These are the activations of a small neural network, seen along a few directions. Each row is one input.
In each table, some parts of the input vary, and every possible input appears once, in random order.
A made-up example of a description, with smaller parts first: one of 2 separate values, together with either a single point or one of 9 places along a line or (one of 6 places along a line, together with one of 8 places around a ring).
Shared parts are said once, and a part with two or three values counts as separate values.
In the rows, zero is written as 128.

Other details of the inputs shift rows strongly along three fixed directions, in all tables alike. That doesn't count.

A family of inputs:
row 1: [110 135 144 163  98 142 105 130 147 153 122]
row 2: [112 158 115 137 165 107 177 132 131 171 136]
row 3: [128  91 147 129 125 137  85 107 129  91 107]
row 4: [126 123 111  85 166  96 163 133 126 121 130]
row 5: [124  73 149 149 125 131 137 124 113 122 165]
row 6: [130  80 148 151 136 117 137 131 139 106 171]
row 7: [120 157 146 142  87 137  90 127 148 147 100]
row 8: [121  78 131 124 122 119 110 109 132 122 121]
row 9: [117 120 127 119 111 155 102 112 132  80 107]
row 10: [120 130 134 165  89 118 144 170 161 150 170]
row 11: [133 138 118  85 156 118 149 105  96 133 105]
row 12: [133 117 123 109 190 103 171 127 127 140 137]
row 13: [121  98  92 115 182 135 166 117 128 146 120]
row 14: [127 131 116 124 126 138  81 133 112  74 131]
row 15: [126 177 142 146 102 138  88 128 143 161  82]
row 16: [169 186 139 154 103 159 104 142 123 154  98]
row 17: [123  90 145 132 141 150 109 116 134 103 126]
row 18: [118 116 130 122 124 131  78 131 113  72 143]
row 19: [130 129 126 166  81 113 148 157 162 154 169]
row 20: [106 121 102 106 160 142 150 106 123 119 110]
row 21: [119 180 110  92 150 128 143 149 142 186  84]
row 22: [163 125 132 138 130 135 104 116 128  73 118]
row 23: [118 102  93 110 161 105 195 145 137 135 166]
row 24: [148 137 155 125 134 155 100 112 102  92 108]
row 25: [129  74 123 139 101 128 147 119 117 116 166]
row 26: [134 138 154 155  89 125 111 132 121 157 130]
row 27: [133 111 137 130 103 145 110 104 102  77 129]
row 28: [116  62 114 148 115 132 132 117 140 123 149]
row 29: [139 138 150 134  77 124 115 142 130 153 132]
row 30: [134 163 110  89 168 101 149 107 116 124  97]
row 31: [127 147 146 154  93 104 124 138 149 147 142]
row 32: [119 153 131 148 104 128 100 151 146 146 170]
row 33: [133  77 128 135 152 136 165 131 113 135 164]
row 34: [143 148 136 107 159 133 123 109  94 121  93]
row 35: [113 121 132 153 100 105 109 174 145 172 175]
row 36: [115 119 106  99 160 133 184 122 104 132 142]
row 37: [140  75 123 158 125 112 140 127 138 106 164]
row 38: [104  98 138 118 116 144 113 114 136  90 129]
row 39: [131 126 139 166 111 154 114 147 156 160 128]
row 40: [112 122 127  89 142 135 116 123 129 103 101]
row 41: [112 125 113 102 142 152 124 124 128  95 106]
row 42: [137 149 128 134  99 112  89 150 146 153 154]
row 43: [140 182 108 118 192  97 196 157 143 232 119]
row 44: [135 102 131 173 101 144 129 155 165 179 149]
row 45: [130 129 111  92 151 112  96 132 109 104 120]
row 46: [131 101 129  88 134 119 138 128 106 113 131]
row 47: [ 95  71 135 126 116 135 132 138 146 113 158]
row 48: [111 117 126 113 146 114 157 120 128  98 149]
row 49: [112  92 127 115 139  94 166 129 137 121 166]
row 50: [107  75 101 117 133 131 165 127 143 133 153]
row 51: [141 186 113 145 100 138  80 159 132 136 117]
row 52: [105  96 125 120 144 108 168 142 137 115 172]
row 53: [124 134 123 156  83 144 112 132 153 149 122]
row 54: [122 112 143 134 133 152  90 106 127  90 103]
row 55: [130 111 131 139 130 156  93 109 127  87 101]
row 56: [154 207 125 112 157 130 133 130 106 187  69]
row 57: [131 148 109  91 188 129 135 110 120 151  71]
row 58: [124  86 117 147 157 111 165 129 131 121 163]
row 59: [153 182 142 113 152 141 122 128 107 153  87]
row 60: [149 159 122 122 170 136 131 118 120  98 103]
row 61: [129 154 143 118 118 146 109 103  99  94 106]
row 62: [157 145 140 124 137 113  96 111 121  95  93]
row 63: [113  91 127 111 142  95 163 142 138 120 166]
row 64: [140  95 138 142 125 144 118 114 104  94 134]
row 65: [121 103 121  99 187 130 150 118 128 144 114]
row 66: [121 121 139 158  81 137 144 168 139 164 169]
row 67: [135 113 130 176  81 129 141 145 133 177 161]
row 68: [102 100 118 102 160 123 191 142 112 150 165]
row 69: [117 218  75 104 189 127 170 152 129 200 131]
row 70: [135 193 150 155  98 147 103 129 115 154 100]
row 71: [127 140 152 140  82 125 128 147 132 162 143]
row 72: [159 142 128 130 127 151 105 110 100  98  97]
row 73: [121 114 126 136 121 151  95 102 124  87 102]
row 74: [150 104 157 159  96 121 129 156 138 187 156]
row 75: [100 139 112  98 167 140 146 103 121 126 102]
row 76: [127 114 137 104 130 124 127 102  99 101 123]
row 77: [148 148 135 121 127 109  98 105 119  94  94]
row 78: [131 168 140 134  88 134  88 127 147 155  85]
row 79: [127 114 138  92 131 128 126 124 103  95 125]
row 80: [116 101 143 109 107 136  94 110 134  83 114]
row 81: [133 160 138 138  94 122  74 145 143 131 149]
row 82: [122 160 145 161  96 119 124 136 146 138 140]
row 83: [138 249 116 116 167 114 140 127 123 178  63]
row 84: [123 134  95 148 153 101 194 143 142 188 156]
row 85: [132 198 151 137  89 151 110 138 122 145 106]
row 86: [137 114 117 102 126 142 134 124 105  89 128]
row 87: [141 119 109 120 115 134  84 119 124  71 152]
row 88: [129 141 128 144  79 152  98 150 155 130 115]
row 89: [124 125 133 186  95 113 141 148 152 159 165]
row 90: [135  97 124 120 104 138 135 119 113  96 146]
row 91: [141 108 132 102 158 136 109 112 127 118  93]
row 92: [121 118 114 125 143 117 150 110 123  91 139]
row 93: [132 146 150 174 112 121 121 144 147 146 142]
row 94: [137 170 117 103 192 110 148 114 114 130  92]
row 95: [118 103  92 122 160 100 197 124 133 143 164]
row 96: [113 104 139 144  81 118 128 153 166 181 147]
row 97: [135 163 127 121 121 134 115 116 125  73 109]
row 98: [144 154 136 104 118 113 105 114 127  87 100]
row 99: [123 102 117 128 145 132 155 112 100 123 141]
row 100: [140  91 142 122 113 118 110 105 102 106 126]
Each input here is: one of 5 places along a line, together with either one of 2 separate values or (one of 3 separate values, together with one of 6 places along a line).
The inputs of row 18 and row 45 match in every part but the place on the line of 5. If row 93 is changed in the same way as row 18 into row 45, which row does it become?
> row 62
The inputs of row 70 and row 100 match in every part but the place on the line of 5. If row 32 is changed in the same way as row 70 into row 100, which row does it become?
> row 42
The inputs of row 68 and row 86 match in every part but the place on the line of 5. If row 52 is changed in the same way as row 68 into row 86, which row does it become?
> row 23
Change only the choice among 2 separate values in row 69. List by row number the other rows that result.
> row 14
Change only the place on the line of 5 in row 12. List by row number the other rows that result.
> row 6, row 22, row 43, row 60
Change only the place on the line of 6 in row 8. List by row number the other rows that result.
> row 21, row 57, row 78, row 91, row 96
Change only the place on the line of 5 in row 85. List by row number the other rows that result.
> row 29, row 36, row 71, row 90

A family of inputs:
row 101: [144  95 141 181  68 140 108 128 149  95 172]
row 102: [143 117 172 160  85 123  69 112 137 111 114]
row 103: [126 154 119 127 145 108 186 138 136 168 121]
row 104: [149 187 141 148 136 127 106 124 113 141  83]
row 105: [160 107 149 175  87 133  99 135 132 120 142]
row 106: [ 86  94 115 134 124 132 177 141 141 178 170]
row 107: [138 191 146 158 104 133 101 123 126 103  93]
row 108: [117 121 137 154  95 131  72 135 159 112 130]
row 109: [102  46 126 167 131 125 147 141 143 162 165]
row 110: [138 138 144 119  87 116  92 138 142 117 125]
row 111: [124 134  98  78 182 150 142  85 113  71  75]
row 112: [122  25 119  96 151 138 133  96 108  80 141]
row 113: [103  67 121 139 104 136 161 136 149 142 169]
row 114: [131 137 116 133 144 137 146 130 108 173 151]
row 115: [135 194 166 117 143 162 104 151 123 135 102]
row 116: [127 199 143 120 108 132 121 127 111 133  92]
row 117: [132 194 118 109 151 122 164 123 137 164  87]
row 118: [132 121 139 136  69 145  65 139 150  99 124]
row 119: [117 163 115  57 175 148 126  74  93  70  73]
row 120: [140  79 131  78 157 122 130  89  97  82 111]
row 121: [132 185 147 111  95 124  74 132 127 121 101]
row 122: [112 161 103 147 169 118 195 140 133 181 147]
row 123: [117 163 103 116 153 116 158 154 118 171 152]
row 124: [123  90 142 153 136  96 153 133 130 166 152]
row 125: [111  89 126  96 168 112 145  81 114  64 123]
row 126: [135 187 147 118  95 120  78 139 118 117 101]
row 127: [156 180 144 121 116 130 112 129 111 148  78]
row 128: [112 133 126 154 108 134  87 148 152 124 119]
row 129: [118  51 132 108 126 109 165 112 114  79 162]
row 130: [132  98 145 137  81 102 114 152 141 122 160]
row 131: [135 176 110 122 140 140 164 134 116 141 118]
row 132: [124 193 135 134 125 140 112 110 146 135  85]
row 133: [139 119 173 141  70 132  69 118 120 116 122]
row 134: [149 197 124 117 117 124 109 147 121 128  97]
row 135: [159 104 138 170  97 138 103 127 134 126 151]
row 136: [136 134  96 131 151 116 155 145 142 154 161]
row 137: [113 199 123  98 145 127 158 124 118 169  98]
row 138: [109  41 122 100 150 146 119 101  91  74 131]
row 139: [126 140 109  61 172 144 144  80 106  74  84]
row 140: [111  96 153 150 169 124 169 163 155 169 178]
row 141: [156 134 141 159  81 128  75 142 142  85 137]
row 142: [141 130 126 131 137 118 163 143 113 172 132]
row 143: [124 129 143 149 107  96 108 144 145 130 143]
row 144: [120 154 115 134 125 144 147 127 117 140 151]
row 145: [120 135 113 105 134 115 147 143 150 170 140]
row 146: [129  30 129  90 150 126 135  88 111  81 145]
row 147: [101  86 106 150 131 131 186 151 155 169 154]
row 148: [114 195 110  87 155 124 133 134 130 174 104]
row 149: [143 119 151 171  73 124 118 137 141 103 141]
row 150: [108  55 131 158 131 123 137 127 146 158 161]
row 151: [131 195 134 121 131 112  94 128 142 136  91]
row 152: [132  93 126 139 129 137 128 125 140 148 123]
row 153: [118 176 132 155 105 160  91 126 139 111  78]
row 154: [142 160 130 160 102 132  72 131 142 102 137]
row 155: [114  86 115 101 155 132 154 100  89  64 155]
row 156: [128 148 101 147 180 122 175 132 127 202 146]
row 157: [129 151  88  67 191 144 112 106 108  63  59]
row 158: [108 117 101 121 131 129 150 164 144 166 140]
row 159: [131  95 155 141 153 133 159 162 155 150 166]
row 160: [114  86 114 137 117 116 138 146 131 139 206]
row 161: [153  70 131 110 156 119 124  94  93  54 118]
row 162: [126  94 145 154  84 128 126 123 163 124 150]
row 163: [ 86 145  98 121 151 141 189 151 128 195 131]
row 164: [121 160 137 140 105 128 140 138 115 138 132]
row 165: [111  61 142 132 115 120 140 125 131 164 173]
row 166: [105 116 104  93 185 142 141  83 115  74  96]
row 167: [121 103 117  81 160 111 125 111  88  61 136]
row 168: [124 103 112 156 133 116 192 146 143 161 177]
row 169: [138 166 147 107 168 152 147 155 131 149 115]
row 170: [107  91  96  84 168 150 162 106 106  79 109]
row 171: [152 164 108 121 151 145 143 126 110 162 117]
row 172: [129  60 131 120 142 128 132 108  89  89 163]
row 173: [121 136 140 144 105 116  89 130 161 130 133]
row 174: [149 134 129 146  81 137  86 142 137 105 154]
row 175: [134 111 118  88 155 130 149  96  89  50 112]
row 176: [114 158 103 131 172  91 177 155 136 185 145]
row 177: [122 142 149 156 104 114 125 126 137 122 125]
row 178: [130 161 134 110 146 119 141 128  99 168 104]
row 179: [128  83 130 105 156 119 142 109  82 100 139]
row 180: [131 113 129 119 122  99 128 136 150 132 140]
row 181: [129 176 132 121 123 158  95 123 116 157  81]
row 182: [105  93 134 137  87 131  97 146 146 131 163]
row 183: [134 142 112 130 143  99 157 155 138 155 141]
row 184: [128 188  99  98 170 114 157 139 152 188 102]
row 185: [137 149 133 157 110 121  89 138 137 104 138]
row 186: [154  95 134  92 162 119 115  85  92  55  89]
row 187: [138 104 131 149  87 121 114 154 138 116 173]
row 188: [134 139 151 131  79 132 114 124 138 114 119]
row 189: [144 148 130 149  86 153 113 126 129 106 139]
row 190: [150 129 155 146  74 110  75 139 145  91 124]
row 191: [147 109 152 147 102 116 116 128 142 149 126]
row 192: [123 103 110 137 151 136 157 142 135 175 119]
row 193: [144 132 118 135 141 130 160 142 115 171 139]
row 194: [136 116 137 144  93 158  94 137 127 130 103]
row 195: [136 141 132 140  91 139  74 138 158 111 109]
row 196: [104 139  95  73 173 141 122 122 102  99  97]
row 197: [149 123 149 146 101 134  99 120 147 143 112]
row 198: [129 181 121 119 172 128 137 113 132 184  84]
row 199: [152 146 151 173 104 138  82 123 123 115 117]
row 200: [110 108 109 164 142 120 181 134 144 163 187]
The inputs of row 105 and row 199 match in every part but one. If row 135 is changed in the same way as row 105 into row 199, which row does it become?
> row 156
The inputs of row 116 and row 177 match in every part but one. If row 126 is changed in the same way as row 116 into row 177, which row does it become?
> row 143
Describe the family of inputs behind these rows.
> one of 4 places along a line, together with either a single point or (one of 3 separate values, together with one of 8 places along a line)
Change only the choice among 3 separate values in row 104. List by row number the other rows that result.
> row 107, row 176
Start at row 171 and move only the place on the line of 8, one step at a time. The first step leads to row 193. Which rows follow, in order?
> row 142, row 127, row 120, row 146, row 112, row 194
Change only the choice among 3 separate values in row 111. List by row number the other rows that result.
> row 152, row 195
